Each row below holds a small network's activations on one input, seen along a few directions.
In each table, some parts of the input vary, and every possible input appears once, in random order.
A made-up example of a description, with smaller parts first: one of 2 separate values, together with either a single point or one of 11 places around a ring or (one of 6 places along a line, together with one of 8 places around a ring).
Shared parts are said once, and a part with two or three values counts as separate values.

Other details of the inputs shift rows strongly along two fixed directions, in all tables alike. That doesn't count.

Table:
R1: [ 38  11  31  49  65  21 -19  45 -19 -48   8]
R2: [ -8 -30   6 -47  33  10 -49  42   7 -21 -13]
R3: [-13   6  -4   3  25  -2 -11   3  -3  -9  -4]
R4: [-36   1 -39 -37 -36 -12   2 -27   8  29  -4]
R5: [-19 -23 -12 -38  -1 -11   1 -16  12  13   1]
R6: [-40   8 -29 -31 -36  -5   2 -25   8  34 -10]
R7: [ -3  -7  -1 -10 -26  13  -2  -9  12  21  13]
R8: [-28 -18 -28 -55   1 -15 -17  -5  10   5 -13]
R9: [  4   1 -10 -13  -7  11  -7  14  -6   3   4]
R10: [-27   3 -25 -27 -13  -7   2 -12  -1  18  -5]
R11: [ 27  38   5  58 -43  14  44 -13 -18   6  -6]
R12: [ 33  30  -3  52 -27  10  34  -9 -18  -1   2]
R13: [ 16  42  19  81   8   5  39 -10 -26 -10  -9]
R14: [ 27   2  30  45   9  17  11   7  -5 -12   8]
R15: [ -6 -24  -3 -35 -29   5  -4  -7  18  13   0]
R16: [  1  37 -15  52 -48  -8  54 -44  -5  32  12]
R17: [ 27  10  32  59  56  -5  16  16 -11 -39   0]
R18: [-11  -3 -14 -19 -37   6 -11  -4  10  13 -11]
R19: [ 29  12   7  32  24  14  -2  23 -17 -24  10]
R20: [ 26  30  12  69 -41  11  37 -17  -3  12   5]
R21: [ 27   5  32  54  70   4  13  15 -20 -35  18]
R22: [  2 -40   8 -48  33   0 -41  38  21 -25  -3]
R23: [-22  19 -26   0 -55 -11  30 -40   4  26 -16]
R24: [  0 -27  24 -71  16 -25 -67  24  -7 -10   6]
R25: [-19 -14  17 -58  18 -40 -47  -1 -11  -1   1]
R26: [ -5  29   2  55 -51  -1  54 -52  -2  33   1]
R27: [-14 -22 -17 -55 -20   1 -26  10  16   1 -13]
R28: [-33 -14 -15 -36   3 -10 -22  -3  12   3 -18]
R29: [  9 -13  10  -6  23   9 -26  26  11 -12  10]
R30: [ 17  16  25  56  53   0   7  13  -9 -26  10]
R31: [  8  23  -3  31   6  -3  29  -8 -19  -3  -7]
R32: [-36  -7 -18 -29 -34  -6   6 -36  18  38   4]
R33: [-15   1  -5   1 -34  -8  30 -36   9  22  -3]
R34: [ 19 -26  12 -15  25   8 -12  19   3 -15   9]
R35: [ 23  16  17  34  25  20  -6  27 -16 -19   4]
R36: [-11 -21 -22 -60 -16   3 -21  13   8   9  -9]
R37: [ 18 -13  20  14  75  -9  -9  28  -5 -40   3]
R38: [-25  12 -17   8 -53 -12  26 -40  15  36  -7]
R39: [ 32 -12  26  20  47  16  -9  29  -9 -28  21]
R40: [  1 -30  -4 -41  23   2 -35  29  14  -9  12]
R41: [-21  23 -21   3 -54  -8  36 -36  -1  29 -17]
R42: [  6 -33  -3 -43  22  -1 -30  28  15 -13   3]
Each input here is: one of 2 separate values, together with either a single point or (one of 4 places along a line, together with one of 5 places around a ring).
The inputs of R27 and R23 match in every part but the choice among 2 separate values. If R20 is changed in the same way as R27 into R23, which row does it become? -> R38
The inputs of R3 and R1 match in every part but the choice among 2 separate values. If R31 is changed in the same way as R3 into R1, which row does it become? -> R36
Which other rows does R12 become when the place on the line of 4 takes its other values? List them by row number. -> R34, R36, R42
Which other rows does R14 become when the place on the line of 4 takes its other values? List them by row number. -> R2, R18, R20
A walk changes only the place on the ring of 5. It starts at R21 and steps to R32. List the rest of the walk in order. -> R26, R33, R5

Table:
R43: [ -1   0   0 -11  10 -11  -6  -3  -7   0   8]
R44: [ -4 -51   2 -94   8   0 -73  39  19  -7   5]
R45: [-21   0  -6 -21 -37 -14   0 -24   5  23  -8]
R46: [ 20   8  22  49  43  11   9  18  -9 -32  -6]
R47: [  3 -25  27 -20  60 -10 -34  27   1 -30   1]
R48: [-10  15 -25   7 -31   4  23 -18   1  20  -6]
R49: [-15   9 -31  -3 -42   2  26 -28   8  29   1]
R50: [  0   7   4   8 -10 -10  11 -18  -4  12   9]
R51: [-20  -5 -15 -42 -13 -16 -16  -7   1  15  -3]
R52: [ 20   0  -6   7 -35  26   8   9   6   8   4]
R53: [ 26  20  19  72  19  11  35  -1 -10 -18   2]
R54: [ -8  10 -12   8 -12   5  11  -6   3   4 -11]
R55: [ 17  -6  17  28  61  10  -2  26  -3 -32   7]
R56: [ -4  18   3  11 -19  -9   8 -14 -10   9  -4]
What do these inputs look like to the network? -> one of 2 separate values, together with either a single point or one of 6 places around a ring
The inputs of R51 and R48 match in every part but the choice among 2 separate values. If R43 is changed in the same way as R51 into R48, which row does it become? -> R49

Table:
R57: [  9   3  -5   2 -72  13   5 -10  14  26  -3]
R58: [  0   8  -8   3  38   5  -7  26  -5 -18  -3]
R59: [  1   7   0   1  35  -2 -15  24 -20 -13  -1]
R60: [ 10  -4  15  -5  28  -8  -5  17 -18 -23 -15]
R61: [  3   2  13  -3  44  -9 -25  23 -15 -21  15]
R62: [-17 -14 -37 -54  -5  -7  -9   0  12   6 -12]
R63: [ 20  -9  15   3  43 -10  -7   9  -7 -16  17]
R64: [ 46  13  20  41 -29  20  26   7 -10  -6   7]
R65: [ 12  29   7  52  -5   2  26  -4  -6 -10 -18]
R66: [ -5   7   3   6  35  11 -14  19  -2 -21 -13]
R67: [ 22 -10  20   1  22  30 -35  39   1 -22   7]
R68: [  3  -1  16   6  26  -8 -18  18 -12 -20 -19]
R69: [ 18  24  21  34 -14 -13  27 -17 -21  -6   4]
R70: [  8 -16  12   7  38   4   8  17   3 -31  -7]
R71: [ -1  -2  24   7  36   1 -21   7   0  -8  10]
R72: [-14  -7 -10  -9 -47  -5  33 -37  14  32  -1]
R73: [ -4 -19 -20 -50 -29  16 -30  20  15  18  12]
R74: [  5  14   6  54  -9   6  31 -11   4  -5 -10]
R75: [-13  15 -13   0 -37  -9  16 -29   5  40  18]
R76: [ 20  15  -9  49   4   7  40 -11  -8  -8   6]
R77: [ -3 -16   6  -1  48   6 -12  19   4 -11  15]
R78: [ 42 -13   7   1  17  19 -15  34  -6 -23  15]
R79: [  9  -9  32  12  35 -11 -16  11   4 -16   2]
R80: [ 20   9   0  43   1   3  37 -20  -8   4  15]
R81: [-35 -24 -10 -40  -3   5 -21 -10  23  19   0]
R82: [-36 -25 -33 -51   4   2 -17   8  23  11   0]
R83: [-19  14  -5  -6 -57 -20   6 -34   3  27  -6]
R84: [-31 -10 -12 -48   1  -3 -36   6   0   7 -16]
R85: [ 26  28   7  40  -3 -12  23 -16 -27  -6  15]
R86: [ 16  32   0  45 -23   2  49 -17 -12  -1 -14]
R87: [-29  -5  -3 -40  -7  -9 -33  -6   3   8   0]
R88: [-17 -26   2 -54 -10 -18 -12 -11  17  15   0]
R89: [-31  16 -29   9 -60  11  28 -39  15  37  -7]
R90: [-18 -20 -28 -63  -3 -15 -24   2  -2   8 -10]
R91: [-17  -2  -5   8 -43  -4  21 -33  18  30  -5]
What do these inputs look like to the network? -> one of 5 places around a ring, together with either a single point or one of 6 places around a ring
The inputs of R84 and R68 match in every part but the place on the ring of 5. If R81 is changed in the same way as R84 into R68, which row does it become? -> R91
Which other rows does R58 become when the place on the ring of 5 takes its other values? List them by row number. -> R62, R65, R66, R86
Which other rows does R57 become when the place on the ring of 5 takes its other values? List them by row number. -> R64, R67, R73, R78
